Each row below holds a small network's activations on one input, seen along a few directions.
In each table, some parts of the input vary, and every possible input appears once, in random order.
Descriptions start from the smaller parts, as in this example, which fits no table here: one of 6 places along a line, together with either a single point or one of 9 places around a ring or (one of 3 separate values, together with one of 5 places around a ring).
Shared parts are said once, and a part with two or three values counts as separate values.

Other details of the inputs vary at random and push rows far along two fixed directions, the same in every table; ignore that.

Table:
x1: [ 21   3  46  23  18 -36 -25  24  -7 -33 -17 -39 -15 -35]
x2: [ 29  18  30  24 -15 -34 -30  11 -23 -17 -33 -39 -19 -39]
x3: [ 28 -20  10  29  33 -11 -36 -11   6 -32 -12 -25  -7 -20]
x4: [-18 -21 -11  -5 -25  23  14  -4   6  49  26 -19  15  11]
x5: [ 47  35   2 -37  -4  43  -8 -30 -26   7  -2  33   6 -58]
x6: [-34  -3 -20  15  -3 -21  14  11  16   1  -6  10  -7  33]
x7: [-26   9  -2  13 -17 -16  23  24  -1  27 -15 -12 -10  24]
x8: [-32 -29  -4  25  -5  -4  13   0  12   2   1   1  -2  31]
x9: [ 20 -26  37  19  10 -13 -28  -2 -16 -23  -3 -32  -2 -29]
x10: [ 37   2 -12 -40 -13  71  -2 -47 -27  18  21  40  26 -42]
x11: [ 18  24  15  15 -11 -26 -13  -1 -33 -21 -40 -12 -34 -23]
x12: [-35 -37   0  10  15  -9  -3   0  21   9  15 -30  -1  27]
x13: [  3  11   7  20   9 -35 -17  -9 -21 -43 -30   4 -33 -11]
x14: [-13  -4   1 -23   1   3  24  20  20  16  28   2  31  26]
x15: [ 16  23 -33 -44  17  49   6 -48 -15  -7   0  78  -1 -31]
x16: [-27  14 -17   0 -31   0  26  22  13  32   1   8   2  42]
x17: [-17 -23 -31  19   4  14  20  -3  36  24  13  11  12  34]
x18: [-29 -36  -1   1  15  10   4  -1  22   5  19  -5  19  31]
x19: [-33   2 -14  15  -6 -22  13  13  15  -4  -1  14  -7  41]
x20: [ -2  -9 -12  40 -13   1  16  19  19  30  -1 -28  -4  18]
x21: [ 21  23  25  29 -16 -44 -23   8 -37 -31 -45 -22 -42 -17]
x22: [-26 -16 -23  -2 -25  21  28  -7   9  44  12  -9  -4  20]
x23: [ 16  24 -35 -47  16  45   6 -52 -22 -10  -1  76  -2 -29]
x24: [-17   7   1  -8 -26   0  26  22  10  37  14  -7  24  27]
x25: [  0 -30 -12   5   6  20  10  17  32  36  35 -14  32  22]
x26: [ 35  32 -14 -57  -7  58   6 -36 -26  21  10  48  21 -45]
x27: [ 40  32 -15 -59 -18  50   2 -35 -26  11  13  53  22 -31]
x28: [-38  -1 -17   9  -6 -20  20  15  12   3   6  17  -3  52]
x29: [ 27   5  37   6   6 -33 -25  12 -15 -39  -8 -20 -10 -22]
x30: [-23  10 -20   0 -25  -3  24  18  10  32  -9   1  -4  29]
x31: [ 25   0  34  20  10 -43 -30  21  -9 -38 -20 -40 -12 -32]
x32: [ 15 -13  11  48 -13 -10  -7  25  10  21   5 -51   4  -1]
x33: [ 22  16 -20 -55  37  43  -8 -42 -12 -23   8  54  12 -33]
x34: [  4   2  16   2  35 -12 -20   0   1 -37 -12  -2 -11 -20]
x35: [-18  -6   6 -14   8  -2  20  25  16  19  21  -7  25  17]
x36: [ 18  23  26  33  -4 -32 -17  10 -27 -18 -48 -25 -42 -33]
x37: [ 33   4  -1  -6 -12  36  -9 -37 -35 -10 -17  20 -15 -44]
x38: [-12  13  -3 -10 -30   7  20  21  15  35  19   2  23  27]
x39: [  9   6  15  -1  24 -23 -27  -3  -9 -51  -7   1 -13  -7]
x40: [-29  -4 -16 -16  12   2  11  13  33  -5  24  15  19  42]
x41: [ -2 -16   2  21   4 -13 -13 -27  -9 -19 -13 -10 -31 -15]
x42: [ 13 -25  21   5   8  -7 -27 -11 -13  -6   2 -34 -11 -27]
x43: [-27  -7   0  -1  21 -18   4  16  21 -14   8  -7   8  34]
x44: [-10  -2   5 -12  -5  -5  11  27  24   7  26  -2  22  25]
x45: [-29 -10 -16  -8  19  -7   7  14  30  -4  13   4  16  32]
Description of these inputs: one of 5 places around a ring, together with either one of 3 separate values or one of 6 places around a ring.
Changing only the place on the ring of 5 turns x26 into x23. The same change can be made to x2. Which row results?
> x6
Changing only the place on the ring of 5 turns x24 into x43. The same change can be made to x27. Which row results?
> x39
A walk changes only the place on the ring of 6. It starts at x44 and steps to x29. List the rest of the walk in order.
> x14, x35, x1, x31
Change only the place on the ring of 5 in x18. List by row number the other rows that result.
> x8, x9, x10, x37

Table:
x46: [-43  -5   4   4 -29  -9  34  30   9  34  11  -3  13  47]
x47: [ 28  43 -32 -79 -10  61  11 -36 -15  18  16  70  29 -23]
x48: [ 30  -6  47  18  11 -24 -37  -6 -33 -48 -17 -30 -17 -43]
x49: [-25   3 -13   7 -23 -12  35  35  25  34  15  -6  10  43]
x50: [ 44  -3  35  25  15 -34 -38   3 -12 -43 -19 -33 -21 -44]
x51: [ 29  17 -48 -50 -21  80  10 -61 -16  26  13  70   9 -22]
x52: [ 16  24 -38 -68 -12  72  21 -55 -26  32  12  65   8 -32]
x53: [ 42   1  29  42  23 -22 -39   3 -13 -36 -29 -34 -20 -47]
x54: [-49 -37  10  18  -3 -16  20  30  25  35  15 -47   6  37]
x55: [ 37  12  40   6  17 -27 -46   4 -21 -46 -17 -32 -11 -43]
x56: [ 11  -3  11  10  49 -28 -43 -25  -9 -78 -21  12 -27 -29]
x57: [-35 -43  -4  39 -11 -15   9  23  30  30  18 -44  12  47]
x58: [-28   4 -18  25 -17  -3  33  36  29  44   1  -7  12  41]
x59: [-58  -6 -25   4  11 -23  29  20  29  -2   1  19  -3  68]
Changing only one part turns x54 into x52. The same change can be made to x57. Which row results?
> x51
Describe the family of inputs behind these rows.
> one of 2 separate values, together with either a single point or one of 6 places around a ring
Change only the choice among 2 separate values in x59. List by row number the other rows that result.
> x56
